These are the activations of a small neural network, seen along a few directions. Each row is one input.
Each table varies a few parts of the input and shows all the possible inputs, shuffled.
Descriptions start from the smaller parts, as in this example, which fits no table here: one of 3 separate values, together with either a single point or one of 11 places along a line or (one of 5 places around a ring, together with one of 6 places along a line).
Shared parts are said once, and a part with two or three values counts as separate values.

A family of inputs:
x1: | -41 |  47 | -62 |  28 |   7 |   7 | -18 | -78 | -49 |  56 |  22 |  44 | -16 | -14 | -52 |  30 | -46 |   9 |
x2: |  17 | -49 |  24 |  -8 | -29 |  54 |  10 |  -3 |  32 | -19 |  -1 |   8 | -15 |  82 |  29 | -45 |  16 | -56 |
x3: |   5 | -31 | -63 |  54 | -24 |  36 |  10 |   2 |  18 |  41 |  -1 |   1 |  19 |   3 | -31 | -96 |  27 | -24 |
x4: | -29 |  54 | -51 |  -7 | -20 |  21 | -27 | -58 | -48 |  25 |  32 |  43 |  -2 | -23 | -36 |  16 | -65 | -36 |
x5: |  20 |  18 |   7 |  -7 |  28 | -82 |  59 | -61 |  41 |  30 |  55 |   7 |  37 |  -2 |  -2 |   1 |  68 |  17 |
x6: |  30 | -48 |  53 | -22 | -10 |   9 |  16 |  70 |  22 | -56 | -31 | -27 |  -5 |  11 |  53 |  -9 |  16 |   3 |
x7: |  25 |  15 | -13 |   0 |  51 | -55 |  10 |  -3 |  55 |  26 |  22 | -29 |  65 |  15 |  -6 | -51 |  90 | -40 |
x8: |  -6 |  45 | -13 | -24 |  -3 | -26 | -10 |  34 | -51 | -10 |  -4 |   2 |  16 | -98 |  -9 |  58 | -58 |  38 |
x9: |   5 | -31 | -58 |  43 | -44 |   4 |  68 | -60 |  -9 |  45 |  27 |  36 |  -5 |  -7 | -24 | -34 |   7 |  38 |
x10: |  26 | -47 |  57 | -22 | -23 | -10 |  47 |  29 |  14 | -54 | -11 |  -9 | -24 |   7 |  51 |  23 |   1 |  43 |
x11: | -43 |  45 | -64 |  39 |  30 |  37 | -71 | -13 | -26 |  56 |  -5 |   6 |   5 |  -6 | -58 | -33 | -29 | -56 |
x12: |  15 | -56 |  33 |  24 |  12 |   0 |   2 |  69 |  31 | -31 | -51 | -39 | -14 |  25 |  28 | -17 |  47 |  33 |
x13: |  15 | -52 |  30 | -13 | -47 |  25 |  39 | -45 |  17 | -18 |  16 |  27 | -33 |  82 |  34 | -11 |   4 | -12 |
x14: |  41 |  24 |   0 | -40 |  21 | -47 |  21 |  -7 |  45 |   1 |  37 | -14 |  73 |   7 |  18 | -43 |  62 | -68 |
x15: | -28 |  18 |  48 |  -3 |  56 |   8 | -90 |  52 |   1 | -27 | -57 | -46 | -35 |  15 |  -1 |  48 |  -7 |   8 |
x16: | -20 |  35 | -30 |  25 |  32 |  -8 | -56 |  76 | -27 |  10 | -39 | -32 |  25 | -80 | -38 |  10 | -18 |  23 |
x17: |  18 | -25 | -55 |   9 | -51 |  45 |  33 |   3 |   7 |  13 |  18 |  18 |  35 |  -5 |  -6 | -79 |   3 | -47 |
x18: |  -2 | -58 |  36 |  21 | -23 |  19 |  46 | -62 |  28 |  14 |  20 |  23 | -58 |  82 |  16 |  -7 |  16 |  27 |
x19: | -18 |  40 | -19 |  12 |  16 | -38 |  -3 |  13 | -53 |  16 | -13 |   4 |  -2 | -93 | -33 |  67 | -39 |  80 |
x20: | -30 |  53 | -57 |  -2 |  -3 |  45 | -50 | -14 | -38 |  23 |  14 |  23 |  22 | -14 | -35 | -15 | -50 | -76 |
x21: |  -5 |  42 | -19 | -18 |   3 |  -1 | -43 |  72 | -37 | -17 | -24 | -21 |  36 | -90 | -11 |  25 | -43 |  -5 |
x22: |  38 |  26 |   5 | -44 |   7 | -70 |  52 | -44 |  31 |   2 |  53 |  10 |  55 |   2 |  20 | -10 |  50 | -24 |
x23: |   1 | -61 |   7 |  35 |  -4 |  47 |  -8 |  -3 |  45 |   8 | -23 | -10 | -26 |  94 |   7 | -54 |  44 | -28 |
x24: | -12 |  24 |  65 | -43 |  34 |  14 | -71 |  54 |  -9 | -51 | -35 | -32 | -24 |   3 |  28 |  59 | -32 | -17 |
x25: | -32 |  23 |  70 | -11 |  40 | -18 | -39 |  -9 | -16 | -21 | -20 | -13 | -63 |   2 |   4 |  95 | -32 |  62 |
x26: |  21 | -22 | -54 |   6 | -65 |  16 |  61 | -40 | -13 |  17 |  30 |  40 |  14 |  -8 |  -4 | -44 | -11 |  -5 |
x27: |   8 | -54 |  54 |  15 |  -7 | -22 |  55 |   9 |  15 | -28 | -15 | -11 | -41 |  12 |  31 |  29 |  23 |  87 |
x28: | -16 |  26 |  68 | -46 |  17 |  -9 | -43 |  14 | -25 | -52 | -18 | -10 | -40 |   1 |  24 |  88 | -45 |  25 |
Q: What do these inputs look like to the network?
A: one of 4 places along a line, together with either a single point or one of 6 places around a ring
Q: The inputs of x21 and x8 match in every part but the place on the line of 4. If x14 is changed in the same way as x21 into x8, which row does it become?
A: x22
Q: A walk changes only the place on the ring of 6. It starts at x21 and steps to x20. List the rest of the walk in order.
A: x17, x2, x6, x24
Q: List by row number the other rows that have the place on the line of 4 in common with x15.
A: x3, x7, x11, x12, x16, x23

A family of inputs:
x29: |  -12 |   30 |   -8 |   -3 |   28 |    0 |  -52 |  119 |  -26 |  -28 |  -48 |  -60 |   29 | -103 |  -13 |   23 |  -29 |   31 |
x30: |   4 | -39 | -67 |  44 | -70 |  47 |  69 | -65 |  -1 |  37 |  34 |  51 | -13 |  17 | -31 | -78 |   3 |  15 |
x31: |  -1 |  75 | -61 |  -7 |  30 | -18 | -30 | -28 |   1 |  67 |  39 |   4 |  65 | -42 | -48 | -37 |   9 | -69 |
x32: |  26 | -84 |  70 |  -2 | -29 |  23 |  44 | -15 |  26 | -41 | -22 |  -2 | -69 |  58 |  52 |  22 |   4 |  37 |
x33: | -33 |  -4 |  -5 |  25 |   3 |  54 | -82 |  98 | -63 | -12 | -76 | -20 | -35 | -40 | -13 |  40 | -74 |  20 |
x34: |  39 | -11 | -63 |  15 | -36 | -44 |  84 | -25 |  14 |  33 |  46 |  34 |  57 | -35 | -13 | -71 |  48 |   0 |
x35: |  48 | -47 |  66 | -35 |  -1 | -49 |  68 |  26 |  43 | -49 |  -6 | -30 |   3 |  14 |  61 |  15 |  58 |  44 |
x36: | -43 |  34 |   6 |   5 | -12 | -10 | -15 | -52 | -53 |  20 |  15 |  42 | -43 | -18 | -26 |  81 | -66 |  63 |
x37: |   1 | -72 |   6 |  27 | -17 |  73 |  14 | -14 |  48 |   0 |   2 | -13 | -11 |  95 |  26 | -66 |  23 | -61 |
x38: | -35 |  47 | -64 |  18 |  -7 |  49 | -49 | -57 | -33 |  58 |  19 |  38 |   5 |  18 | -43 | -32 | -41 | -66 |
x39: | -13 |  62 |   4 | -16 |  33 | -75 |  11 | -26 | -27 |  11 |  32 |  11 |   4 | -85 | -22 |  72 | -19 |  57 |
x40: | -17 |   2 |  57 | -18 |  25 |  12 | -59 |  -9 | -11 | -42 | -35 |   1 | -68 |  62 |  19 |  52 | -19 | -13 |
x41: |  29 | -29 |   0 |  -1 |   4 | -14 |  28 |  23 |  63 |   3 |  10 | -23 |  68 |  59 |  21 | -64 |  82 | -48 |
x42: |   7 |  37 |  58 | -53 |  47 | -50 | -33 |  24 |  18 | -57 |  -8 | -33 |   6 |   2 |  28 |  43 |  22 | -11 |
Q: What do these inputs look like to the network?
A: one of 2 separate values, together with either a single point or one of 6 places around a ring
Q: The inputs of x29 and x33 match in every part but the choice among 2 separate values. If x34 is changed in the same way as x29 into x33, which row does it become?
A: x30

A family of inputs:
x43: | -25 |  48 |  -1 | -27 |  15 |   6 | -50 |  23 | -44 | -14 | -11 |  -2 |   2 | -36 |  -7 |  50 | -54 | -14 |
x44: |  52 | -57 |  -1 |   1 | -19 | -25 |  78 |   6 |  63 | -19 |  11 | -15 |  40 |  49 |  36 | -80 |  93 | -17 |
x45: | -38 |  52 | -41 |  23 |  31 |   6 | -72 |  29 | -48 |  16 | -32 |  -5 |   7 | -51 | -45 |  29 | -42 |   3 |
x46: | -29 |  24 |  33 |   1 |  32 | -24 | -35 |  16 | -36 | -27 | -37 | -12 | -38 | -25 |  -2 |  93 | -34 |  67 |
x47: |   6 | -26 | -14 |  22 |   2 |   4 |  45 | -85 |  50 |  48 |  48 |  22 |   3 |  75 |  -2 | -60 |  50 | -38 |
x48: |  49 | -45 |  -7 |  -3 | -19 | -18 |  64 |  -4 |  57 |  -4 |  19 |  -7 |  41 |  41 |  26 | -72 |  81 | -30 |
x49: |  24 | -12 |   2 |  -6 |   6 | -22 |  34 | -40 |  58 |  23 |  42 |   2 |  30 |  51 |   7 | -58 |  66 | -47 |
x50: | -18 |  33 |   7 |   0 |  20 | -18 | -49 |  15 | -37 | -10 | -34 |  -9 | -26 | -35 | -20 |  66 | -34 |  46 |
x51: | -14 |  37 | -23 |   6 |  17 |   2 | -34 |  41 | -17 |  14 |  -5 | -14 |  30 | -76 | -27 |   3 | -28 |  -3 |
x52: |  16 | -50 | -40 |  35 | -49 |  33 |  67 | -87 |  32 |  51 |  52 |  45 |  -7 |  70 |  -6 | -86 |  31 | -35 |
x53: | -21 |  32 |  49 | -41 |  14 | -17 | -29 |  11 | -34 | -48 | -14 |  -1 | -25 | -19 |  16 |  92 | -46 |  30 |
x54: | -12 | -66 |  67 |  11 |  -1 |  73 | -53 |  48 |  15 | -36 | -56 | -22 | -73 |  81 |  28 |  -2 | -13 | -10 |
x55: |  -6 |   6 |  47 | -14 |  19 | -30 |   4 |  30 |  -9 | -25 | -11 | -19 | -17 | -49 |  19 |  66 | -22 |  63 |
x56: | -33 |  42 | -12 |  13 |  33 |  -1 | -58 |  30 | -46 |   3 | -36 | -13 | -10 | -45 | -24 |  54 | -39 |  25 |
x57: |  37 | -22 |  -4 |  -9 |   0 | -23 |  45 | -17 |  51 |   9 |  29 |   1 |  38 |  44 |  18 | -65 |  70 | -43 |
x58: |  32 | -86 | -47 |  36 | -84 |  42 |  97 | -52 |  24 |  22 |  29 |  41 |   0 |  60 |  12 | -98 |  37 | -13 |
x59: | -27 |  61 | -23 | -16 |  11 |  17 | -64 |  24 | -44 |  -3 |  -9 |   2 |  19 | -48 | -21 |  28 | -56 | -32 |
x60: | -11 |  46 |  24 | -41 |   4 |  -8 | -42 |  11 | -33 | -30 | -11 |  -3 | -16 | -28 |   1 |  62 | -45 |  13 |
x61: |  23 | -60 | -46 |  28 | -62 |  34 |  81 | -71 |  22 |  37 |  43 |  47 |  -2 |  64 |   1 | -90 |  31 | -29 |
x62: |   4 |  19 |  24 | -17 |   9 | -22 | -10 |  31 |  -7 | -11 |  -8 | -17 |  -9 | -57 |   0 |  41 | -21 |  46 |
x63: |  -9 |  25 |   5 |  -3 |  21 |  -9 | -19 |  42 | -15 |   3 |  -9 | -20 |  14 | -68 |  -9 |  27 | -23 |  19 |
Q: What do these inputs look like to the network?
A: either a single point or one of 8 places along a line or (one of 3 separate values, together with one of 4 places along a line)
Q: What sort of input is x62?
A: one of 3 separate values, together with one of 4 places along a line

A family of inputs:
x64: | -36 |  19 | -42 |  42 | -34 |  21 | -30 | -30 | -56 |  31 |  -1 |  39 | -37 | -61 | -57 |  30 | -81 |  57 |
x65: |  42 | -28 |  28 | -20 |  15 | -44 |  24 |  45 |  48 | -37 |  -9 | -29 |  33 |  23 |  49 | -52 |  75 | -27 |
x66: | -18 |  20 |  55 | -15 |  54 |   2 | -56 |  78 |  -1 | -35 | -43 | -47 |  20 | -27 |  17 |  82 | -23 |  -1 |
x67: |   -7 |   69 |  -29 |  -15 |   13 |  -53 |   -6 |    1 |  -35 |    9 |   11 |   -8 |   17 | -104 |  -47 |   50 |  -22 |   69 |
x68: |  32 |   9 | -14 | -16 |  -9 | -68 |  68 | -46 |  35 |  15 |  59 |  19 |  55 |  -8 |   4 | -28 |  54 |  -4 |
x69: | -40 |   5 |  38 |  -8 |   9 |  57 | -81 |  33 | -36 | -35 | -47 |  -2 | -51 |  41 |  11 |  50 | -59 | -21 |
x70: |   7 | -60 |  21 |  12 | -23 |  54 |  12 |  -5 |  42 | -11 |  -5 |  -2 | -33 | 103 |  18 | -65 |  41 | -29 |
x71: |  16 | -11 |  63 | -32 |  26 | -65 |  31 |  10 |   8 | -53 | -15 | -19 | -21 |  10 |  57 |  48 |  30 |  48 |
x72: | -11 |   3 | -75 |  46 | -20 |  70 | -34 | -19 |  -5 |  60 |   8 |  16 |  24 | -20 | -51 | -61 | -38 | -66 |
x73: |  -2 | -46 |  50 | -11 | -20 |  19 |  24 | -12 | -15 | -30 | -20 |   9 | -83 |  61 |  43 |  24 |  -8 |  42 |
x74: |  25 |  52 | -57 | -17 |  24 | -16 | -15 |  20 |   3 |  41 |  15 | -20 |  79 | -69 | -30 | -32 |  13 | -62 |
x75: |  -7 | -32 | -37 |  36 | -35 |  24 |  64 | -75 |  13 |  44 |  48 |  44 |  -3 |  51 | -15 | -47 |  17 |  -5 |
Q: What do these inputs look like to the network?
A: one of 2 separate values, together with one of 6 places around a ring
Q: The inputs of x65 and x74 match in every part but the place on the ring of 6. If x70 is changed in the same way as x65 into x74, which row does it become?
A: x72
Q: Which other rows does x64 become when the choice among 2 separate values takes its other values? List them by row number.
A: x67

A family of inputs:
x76: |  -8 | -18 |  30 |   5 |  12 |  27 | -45 |  28 |  10 | -18 | -36 | -31 | -20 |  23 |   8 |  22 | -13 |  -2 |
x77: |  19 | -18 | -15 |   4 |  -4 |  -5 |  32 |   7 |  21 |  -7 |  -5 | -13 |  17 |  19 |  10 | -46 |  47 |   1 |
x78: |  -14 |   91 |  -22 |  -19 |   57 |  -49 |  -65 |   57 |  -47 |    2 |  -18 |  -16 |   52 | -118 |  -33 |   71 |  -40 |   -6 |
x79: |  -8 |  -6 | -24 |  26 |  -7 |  22 | -28 | -12 |  10 |  19 |  -6 |   1 |   3 |  26 | -19 | -38 |   4 | -21 |
x80: |   2 | -17 |  56 |  -8 |   7 | -27 |   6 |  -1 |  11 | -30 |  -8 | -10 | -33 |  -2 |  22 |  49 |  -4 |  51 |
x81: |  -1 |  -8 | -47 |  33 | -10 |  25 |  -4 | -27 |   5 |  54 |  18 |  22 |  15 |  12 | -24 | -58 |   2 | -49 |
x82: |  23 | -20 | -34 |   8 | -16 |   0 |  50 | -14 |  22 |  22 |  24 |   9 |  39 |  12 |  11 | -65 |  37 | -35 |
x83: | -15 |   7 |  13 | -11 |   3 |  31 | -25 |   1 |  -6 |  -8 |   2 |   8 | -21 |  27 |  -1 |   0 | -15 | -31 |
x84: |  11 |  -9 | -15 |   7 | -19 | -18 |  25 | -35 |   7 |  19 |  18 |  11 |   0 |   7 | -16 |  -1 |  12 |  25 |
x85: |  12 | -15 |  27 | -18 |   0 |  -9 |  15 |  20 |  15 | -22 |   1 |   0 |   7 |  29 |  29 |  -9 |  26 | -17 |
x86: | -44 |  34 |  -8 |   2 |  -6 |  30 | -43 |  23 | -72 | -16 | -25 |  13 | -42 | -56 | -21 |  63 | -86 |  42 |
x87: |   5 |   3 |  26 | -23 | -10 | -18 |  13 | -29 |  -2 |  -4 |  17 |  17 | -19 |  17 |   6 |  31 |  -3 |  16 |
x88: |   4 |   1 | -41 |  14 | -20 |  -2 |  53 | -65 |   7 |  34 |  41 |  24 |  23 |  -3 | -12 | -28 |   9 |  -1 |
x89: |  13 | -26 |  53 | -21 |  13 |  -7 |  16 |  48 |  18 | -45 | -23 | -35 | -21 |   7 |  38 |   9 |  25 |  28 |
Q: What do these inputs look like to the network?
A: either one of 2 separate values or (one of 3 separate values, together with one of 4 places along a line)
Q: What sort of input is x78?
A: one of 2 separate values
Q: Which other rows does x85 become when the choice among 3 separate values takes its other values? List them by row number.
A: x83, x87
